Each row below holds a small network's activations on one input, seen along a few directions.
Each table varies a few parts of the input and shows all the possible inputs, shuffled.
Descriptions start from the smaller parts, as in this example, which fits no table here: one of 4 places along a line, together with either a single point or one of 11 places along a line or (one of 3 separate values, together with one of 8 places around a ring).
Shared parts are said once, and a part with two or three values counts as separate values.
In the rows, zero is written as 128.

Other details of the inputs vary at random and push rows far along three fixed directions, the same in every table; ignore that.

Rows:
row 1: [132 121 128 124 128 126  99 131 133 122 132 137 125]
row 2: [122 138 115 149 148 126 154 128 141 145 114 107 115]
row 3: [138 137 112 152 135 136 136 116 134 135 120  96 109]
row 4: [160 107 123 129 113 112 151 136  89 107 140 123 146]
row 5: [113 131 133 116 132 121 116 144 132 134 134 137 130]
row 6: [136 103 125 124 112 108 174 137  96 117 129 134 141]
row 7: [135 139 138 113 132 122 108 124 132 126 130 142 128]
row 8: [134 123 129 120 125 123  98 128 133 130 134 131 131]
row 9: [140 112 119 124 109 108 166 145 101 104 131 132 152]
row 10: [129 134 129 113 136 138 106 128 121 130 137 136 131]
row 11: [126 114 129 123 124 129 106 119 133 127 132 138 117]
row 12: [128 125 131 123 129 134 101 133 126 119 141 131 122]
row 13: [107 123 134 115 129 124 123 132 132 138 134 138 122]
row 14: [144 108 128 126 126 103 168 147  96 116 133 134 152]
row 15: [126 126 138 126 124 125 112 116 134 128 134 147 117]
row 16: [136 135 110 156 138 140 136 119 134 127 119 102 104]
row 17: [142 145 118 156 134 125 140 111 142 139 113 111 112]
row 18: [160 120 131 136 115 108 158 131  90 113 136 139 151]
row 19: [164 116 129 133 113 101 155 130  97 111 133 138 149]
row 20: [114 130 129 112 124 130 119 138 144 123 139 133 137]
row 21: [128 131 129 123 129 136 103 129 122 134 143 135 133]
row 22: [136 140 108 156 138 141 139 115 130 143 120 106 114]
row 23: [129 139 138 129 130 129 108 129 127 126 139 149 126]
row 24: [131 130 132 110 133 134 104 129 124 122 137 126 126]
row 25: [118 141 108 147 130 129 150 131 141 139 109 106 110]
row 26: [128 116 130 119 121 126 105 116 133 135 134 132 123]
row 27: [105 124 128 113 119 128 123 128 138 129 135 136 125]
row 28: [114 129 134 116 135 121 116 143 133 136 136 136 132]
row 29: [137 143 108 145 145 144 142 114 129 138 115 107 112]
row 30: [121 129 134 112 125 133 121 141 147 130 142 133 137]
row 31: [131 144 138 115 134 128 111 125 126 129 135 144 129]
row 32: [136 148 117 161 139 134 143 115 136 134 117 120 108]
row 33: [111 131 130 113 125 124 116 142 135 128 134 134 131]
row 34: [111 131 128 115 125 126 117 136 140 124 138 134 137]
row 35: [108 121 134 115 132 123 123 130 133 140 136 138 124]
row 36: [135 126 129 110 132 126 102 127 131 126 128 133 129]
row 37: [125 133 140 125 124 128 114 113 127 138 141 143 123]
row 38: [119 140 107 147 135 132 152 122 148 132 116 105 119]
row 39: [121 122 129 126 128 141 111 119 123 131 141 142 119]
row 40: [113 121 132 110 121 134 127 128 146 133 140 134 129]
row 41: [148 108 123 121 111 114 171 145 109 109 136 130 157]
row 42: [138 139 111 142 142 139 139 115 133 131 115  97 107]
row 43: [ 81 103 242 166 121 188 118 139 109 115  13  98 204]
row 44: [105 123 130 112 122 127 123 130 136 133 134 135 123]
row 45: [129 131 139 113 129 125 115 112 132 131 130 143 120]
row 46: [142 136 108 142 141 132 137 113 140 134 106 103 110]
row 47: [115 121 135 111 122 135 128 128 147 134 142 134 129]
row 48: [122 139 108 144 134 135 154 124 152 131 117 104 119]
row 49: [139 153 117 148 143 134 146 111 134 137 113 115 111]
row 50: [132 134 137 127 128 122 105 128 134 123 134 147 125]
row 51: [126 129 128 127 131 139 104 132 123 126 141 141 127]
row 52: [140 112 120 124 108 106 165 150  96 111 127 132 147]
Each input here is: one of 2 separate values, together with either one of 11 places along a line or (one of 3 separate values, together with one of 5 places around a ring).
- Changing only the choice among 2 separate values turns row 49 into row 31. The same change can be made to row 3. Which row results? => row 4
- Changing only the choice among 2 separate values turns row 21 into row 22. The same change can be made to row 7. Which row results? => row 45
- Which other rows does row 37 become when the choice among 3 separate values takes its other values? List them by row number. => row 32, row 49
- Which other rows does row 41 become when the choice among 2 separate values takes its other values? List them by row number. => row 40

Rows:
row 53: [115 112 149 114 120 138  97 113 128 134 140 149 126]
row 54: [116 143 152 125 133 138 110 135 142 135 115 131 142]
row 55: [119 117 164 145 121 167 114 104 131 123  90 110 142]
row 56: [130 153  95 153 148 133 141 123 135 142 124 108  95]
row 57: [117 112 136 109 116 123 117 151 121 116 135 130 151]
row 58: [116 148 116 132 141 129 134 124 164 139 122 119 113]
row 59: [123 106 146 120 115 129 121 117 112 129 135 146 135]
row 60: [108 122 207 182 130 176 159 118 121 122  15  86 184]
row 61: [125 158 115 140 148 133 118 136 142 143 127 115 116]
row 62: [135 111 121 133 126 127 175 136 103 115 122 117 144]
row 63: [114 115 145 111 123 130 127 130 106 129 136 142 137]
row 64: [160 124 104 131 127 108 143 136 101 119 146 133 130]
row 65: [112 138 149 125 133 138 111 137 149 128 116 129 142]
row 66: [118 151 111 136 139 136 137 121 153 150 132 118 108]
row 67: [106 102 135 105 114 128 126 140 119 121 134 130 142]
row 68: [138 165  97 157 151 128 134 136 139 137 126 109 107]
row 69: [102 116 141 100 117 122 113 135 149 130 134 143 129]
row 70: [115 116 143 106 123 134 130 132 110 129 136 141 142]
row 71: [134 160 113 146 143 125 117 130 147 137 125 124 108]
row 72: [115 114 148 115 117 128 131 123 115 132 139 146 138]
row 73: [131 138 117 142 138 139 119 108 148 143 129 112 102]
row 74: [123 150 107 135 138 123 126 146 164 135 124 111 114]
row 75: [157 112 124 144 120 113 163 117 106 116 114 127 134]
row 76: [ 95 110 144 104 115 135 112 134 142 132 140 141 131]
row 77: [170 123 110 129 123 103 143 128 111 114 144 131 127]
row 78: [137 114 112 116 124 117 132 125 104 127 150 140 120]
row 79: [143 152 111 146 143 126 110 125 150 137 125 119 108]
row 80: [ 94 109 142 104 112 132 109 132 142 132 140 137 134]
row 81: [123 110 108 108 120 116 147 144 119 123 148 130 125]
row 82: [141 132 115 113 128 115 139 143 113 125 152 139 138]
row 83: [118 114 140 110 113 117 118 148 131 116 130 135 150]
row 84: [134 108 151 113 117 123 115 112 120 121 129 143 134]
row 85: [124 135 149 134 132 136  96 127 136 132 112 132 134]
row 86: [135 126 121 117 121 105 143 125 118 124 146 151 122]
row 87: [145 121  95 119 123 105 156 156 117 116 150 126 132]
row 88: [157 116 133 170 121 118 197 122  93 109  83 111 149]
row 89: [128 145 116 141 139 127 120 113 152 143 118 122 105]
row 90: [129 157 114 146 147 134 112 133 139 137 126 119 112]
row 91: [119 118 151 111 118 118 130 123 120 128 130 149 139]
row 92: [115 114 148 120 116 130 128 123 112 126 138 150 135]
row 93: [164 102 131 167 125 134 187 120  80 107  87  92 149]
row 94: [114 141 105 131 132 121 132 130 167 139 121 109 109]
row 95: [147 126 103 120 128 110 156 147 113 115 152 132 138]
row 96: [125 126 147 124 123 145 102 106 144 124 111 126 127]
row 97: [118 137 147 114 127 124  96 135 131 127 141 155 132]
row 98: [120 123 141 123 129 157  99 112 130 126 117 119 125]
row 99: [168 123 102 127 127 108 140 131 104 116 153 127 125]
row 100: [127 124 141 115 130 133  86 129 122 128 142 145 131]
row 101: [121 148 111 146 139 134 128 117 146 145 130 122  99]
row 102: [140 165 103 152 147 120 140 133 149 141 121 110 111]
row 103: [134 127 141 107 119 133  85 121 136 118 140 143 131]
row 104: [143 150 109 138 141 144 104 122 145 128 126 108 113]
row 105: [103 132 147 130 135 148 110 125 125 135 118 130 125]
row 106: [152 111 104 125 125 114 148 124  99 121 148 133 119]
row 107: [127 116 115 114 120 117 154 129 125 125 154 140 129]
- Changing only one part turns row 106 into row 81. The same change can be made to row 79. Which row results? => row 74
- Changing only one part turns row 97 into row 71. The same change can be made to row 68. Which row results? => row 90
- Describe the family of inputs behind these rows. => one of 5 places around a ring, together with one of 11 places along a line
- A walk changes only the place on the ring of 5. It starts at row 61 and steps to row 63. List the rest of the walk in order. => row 72, row 91, row 102
- A walk changes only the place on the line of 11. It starts at row 55 and steps to row 73. List the rest of the walk in order. => row 53, row 59, row 101, row 92, row 72, row 66, row 107, row 76, row 80

Rows:
row 108: [163 117 142 128 111 101 138 136 111 107 142 150 161]
row 109: [112 135 128 130 137 147  76 120 125 145 143 128 102]
row 110: [167 177  74 192 175 135 155 118 154 139  81  70  91]
row 111: [100 158 142 121 130 130 100 145 155 146 126 136 137]
row 112: [111 158 146 119 130 127  94 135 161 127 120 135 129]
row 113: [ 98 140 137 111 138 132  99 140 152 151 122 124 132]
row 114: [127 158 143 132 139 139  80 125 144 128 121 147 125]
row 115: [154  84 186 143 113 132 147 130  93 102  78 120 188]
row 116: [ 88 131 163 132 127 128 130  70 149 168 119 165  90]
row 117: [119 148  80  78 127 117 101 116 175 141 185 139  77]
row 118: [122  93 122 115 101 109 150 144  98 119 139 131 148]
row 119: [133 191  82 199 167 135 188 154 169 144  88  77 108]
row 120: [153  99 125 112 112 130 142 109  93 102 142 143 138]
row 121: [157 113 136 119 131 115 133 131  74 119 144 142 143]
row 122: [145  75 180 141 100 151 157 111  97 100  90 115 182]
row 123: [126  99 125 102 103 123 163 129 104 121 143 131 152]
row 124: [113 124 138 134 131 152  77 116 137 128 112 128 114]
row 125: [168 132  45  63 120  49 145 144 128 120 224 164  86]
row 126: [160 133  62 181 141 125 251 138 119 119 110  73 119]
row 127: [ 90 137 140 113 149 137 108 150 154 143 127 131 125]
row 128: [151 107 123 111 117 131 142 113  79 119 163 141 131]
row 129: [ 79 125 131 122 135 143 106 145 152 139 133 126 116]
row 130: [ 99 128 133 117 122 135  91 127 156 128 122 119 112]
row 131: [159 133 132 126 123 109 133 136  78 116 157 157 145]
row 132: [108 104 185 157 119 168  91 120 143 127  70 104 150]
- Describe the family of inputs behind these rows. => either a single point or (one of 4 places along a line, together with one of 6 places along a line)
- A walk changes only the place on the line of 4. It starts at row 119 and steps to row 127. List the rest of the walk in order. => row 129, row 126

Rows:
row 133: [109 136 125 117 131 125 123 137 146 137 133 132 128]
row 134: [128 127 130 126 131 134 105 120 134 138 135 133 117]
row 135: [111 136 127 115 131 127 125 140 149 135 136 129 129]
row 136: [134 138 125 127 135 128 107 133 131 134 131 127 124]
row 137: [108 128 123 116 129 131 124 132 147 136 137 125 125]
row 138: [128 131 130 123 126 130 113 107 138 134 133 133 113]
row 139: [168  81 128 116  95  94 168 131  71  91 151 151 158]
row 140: [168  84 127 116  99 105 171 129  62  97 153 156 157]
row 141: [108 138 126 119 129 124 123 137 144 136 134 132 126]
row 142: [127 127 128 124 136 133 111 114 132 137 134 134 113]
row 143: [130 135 122 127 131 139 109 125 128 131 135 125 120]
row 144: [170 163  48 203 154 122 236 135 146 132  89  47 102]
row 145: [ 86 105 228 174 120 181 138 133 111 114  15  96 197]
row 146: [106 127 124 120 126 128 122 132 142 135 133 130 117]
row 147: [168  80 129 111  98  98 174 121  70  94 147 157 153]
row 148: [108 136 127 121 130 122 122 139 141 136 131 134 120]
row 149: [135 139 125 126 129 127 108 130 139 128 129 128 125]
row 150: [129 136 131 125 138 128 111 120 133 137 133 138 117]
row 151: [110 136 125 116 132 126 124 138 147 136 135 129 130]
row 152: [107 127 122 116 128 130 124 132 145 137 134 128 123]
row 153: [126 134 122 121 135 139 106 123 128 127 137 127 118]
row 154: [106 126 122 119 128 128 123 132 143 137 133 130 120]
row 155: [108 136 128 121 130 125 122 139 141 135 132 135 119]
row 156: [171  88 131 115 103  93 170 135  65 101 149 158 160]
row 157: [106 129 123 118 126 129 123 131 143 136 135 128 122]
row 158: [131 143 125 125 133 134 104 132 130 131 136 132 124]
row 159: [130 130 124 122 132 132 104 126 131 135 135 125 119]
row 160: [107 129 123 116 128 130 124 132 145 137 136 126 125]
row 161: [127 129 127 130 133 129 105 124 133 134 138 128 118]
row 162: [130 137 130 124 132 127 112 117 140 131 131 139 118]
row 163: [128 140 131 128 133 135 106 124 132 134 136 139 122]
row 164: [127 143 132 126 133 132 113 115 129 137 137 138 117]
row 165: [130 139 133 123 129 125 113 113 138 134 132 137 117]
row 166: [104 102 227 185 122 193 121 118  99 109  24  93 194]
row 167: [166  79 126 103 103  97 164 135  60  94 152 149 157]
row 168: [170  88 128 103 100  92 165 138  69  88 149 155 163]
row 169: [126 130 131 124 132 131 112 111 131 140 135 131 112]
row 170: [125 135 129 125 130 137 113 109 129 137 138 134 113]
row 171: [104 101 228 179 125 197 127 109  99 112  21  99 189]
row 172: [130 137 126 120 139 128 104 131 131 131 132 129 122]
row 173: [106 128 125 121 128 130 123 134 140 135 133 131 114]
row 174: [128 139 134 124 134 126 112 116 131 141 134 135 116]
row 175: [112 137 130 115 130 128 127 142 151 133 137 129 127]
row 176: [131 141 124 126 137 130 116 119 130 133 140 141 116]
row 177: [106 127 124 120 127 127 122 133 140 136 133 130 116]
row 178: [128 129 125 114 129 131 103 122 137 125 135 129 118]
row 179: [168  93 129 120 102  96 167 139  63  93 154 156 163]
row 180: [133 137 129 126 129 127 108 122 141 132 132 137 121]
row 181: [129 142 125 122 138 134 105 130 130 127 135 131 123]
row 182: [131 129 126 126 126 132 108 117 141 132 133 133 117]
row 183: [108 135 125 119 131 123 122 138 144 137 132 134 125]
row 184: [109 137 125 116 131 125 124 138 146 137 135 130 129]
row 185: [131 137 129 129 130 123 105 128 141 127 134 134 123]
row 186: [133 132 123 125 126 131 109 123 138 128 130 124 120]
row 187: [170 163  51 204 153 122 238 136 148 131  90  47 101]
row 188: [112 137 127 114 131 129 125 141 149 134 137 128 129]
row 189: [190 170  54 220 161 113 214 131 132 131  88  55 100]
row 190: [109 128 124 114 128 132 125 134 148 135 137 125 125]
- Changing only one part turns row 143 into row 158. The same change can be made to row 159. Which row results? => row 136
- Changing only one part turns row 161 into row 189. The same change can be made to row 178. Which row results? => row 168
- Describe the family of inputs behind these rows. => one of 2 separate values, together with either one of 11 places along a line or (one of 3 separate values, together with one of 6 places along a line)
- Which other rows does row 155 become when the place on the line of 11 takes its other values? List them by row number. => row 133, row 135, row 141, row 145, row 148, row 151, row 175, row 183, row 184, row 188
- Which other rows does row 157 become when the place on the line of 11 takes its other values? List them by row number. => row 137, row 144, row 146, row 152, row 154, row 160, row 173, row 177, row 187, row 190
- Which other rows does row 156 become when the choice among 3 separate values takes its other values? List them by row number. => row 163, row 180
- Which other rows does row 174 become when the choice among 3 separate values takes its other values? List them by row number. => row 164, row 165
